Each row has a name. After each piece below comes the name of the row it's from, unless a question asks for something else. Each question is about the rows just above it. Places in a row count from 1.

[138 141 131 162 151  95 165 105 149 158 136  96  86 134 105 167 111 153
 164  85  97  96  98  95  97 164 158 130  93 162 165 187 169  90 101 155
 105 145] : J_61
[ 82  77 115  80 109  99  89 119  92 139 187 107  91  79 104 142 164  72
 116  84 131 103 146 100 129  88 138 100  95  89  81 155  81  96 107  77
 128 136] : J_69
[187 120 121 100 136 104 184 151 176 102 104 104 157 119 101 180 110 106
 141 144  64 137 175 119  99 122 138 126 132 112 156 157 123 116  94  98
  73 108] : J_117
[163 137  88 106 160  93 140 153 141 134 132  88 102 165  78 148 119  87
  91  73 148  83 178  98 167 126 161 173 134 108 130 125 129  76  83 130
 162 148] : J_749
[ 82  92 175 113  99 166  86  89  95 100 110 166 149  91 168 127 102 129
 105 162 171 169  80 167  99  93 105  83 170 104  87 129 100 162 169 101
  92 115] : J_757
[ 94  90 113  90  83 153 106 148 105 118 179 147 163  97 136  83 166 108
 119 152 141 144 158 170 126  92  88  95 148 101 104  89  89 153 133 102
 145 102] : J_220
[107 113 134 141  96 114 144 175 121 134 187 120 121 100 136 104 184 151
 175 141  64 137 144 105 122 138 100 106  64 159 151 143 131 140 126 125
 155 119] : J_673
[131 129 174 126 146 138  91 120 118 142 127 148  85 136 167 145 138 141
 141 152  88 165  62 118 120 118 154 119  93 133  90 191 118 148 166 122
 108 160] : J_888
[ 94  90 113  90  83 153 106 148 105 118 179 147 163  97 136  83 166 108
 119 152 141 144 158 170  87  92  88  95 148 101 104  89  89 153 133 102
 145 102] : J_245
[175 113  99 166  86] begins in row and place : J_757, 3
Row and place where [165  62 118 120 118 154 119  93] starts: : J_888, 22
Where does [187 120 121 100 136 104 184 151 175] start? Give its row and place. : J_673, 11
[175 141  64 137 144] begins in row and place : J_673, 19
[104 184 151 175 141] begins in row and place : J_673, 16
Row and place where [105 149 158 136  96] starts: : J_61, 8

[ 94 151  72 107 115 129  74 119] -> J_496
[151 163 136 144 194 140 130 137] -> J_915
[118 152 163 136 144 194 140 130] -> J_456
Where does [ 94 151  72 107 115 129  74] start? Give its row and place. : J_496, 1
Row and place where [115 129  74 119] starts: : J_496, 5
find: [151 163 136 144 194 140 130 137] : J_915
Where does [152 163 136 144 194 140 130] start? Give its row and place. : J_456, 2
[118 152 163 136 144 194 140 130] is in which row? : J_456
Row and place where [ 94 151  72] starts: : J_496, 1

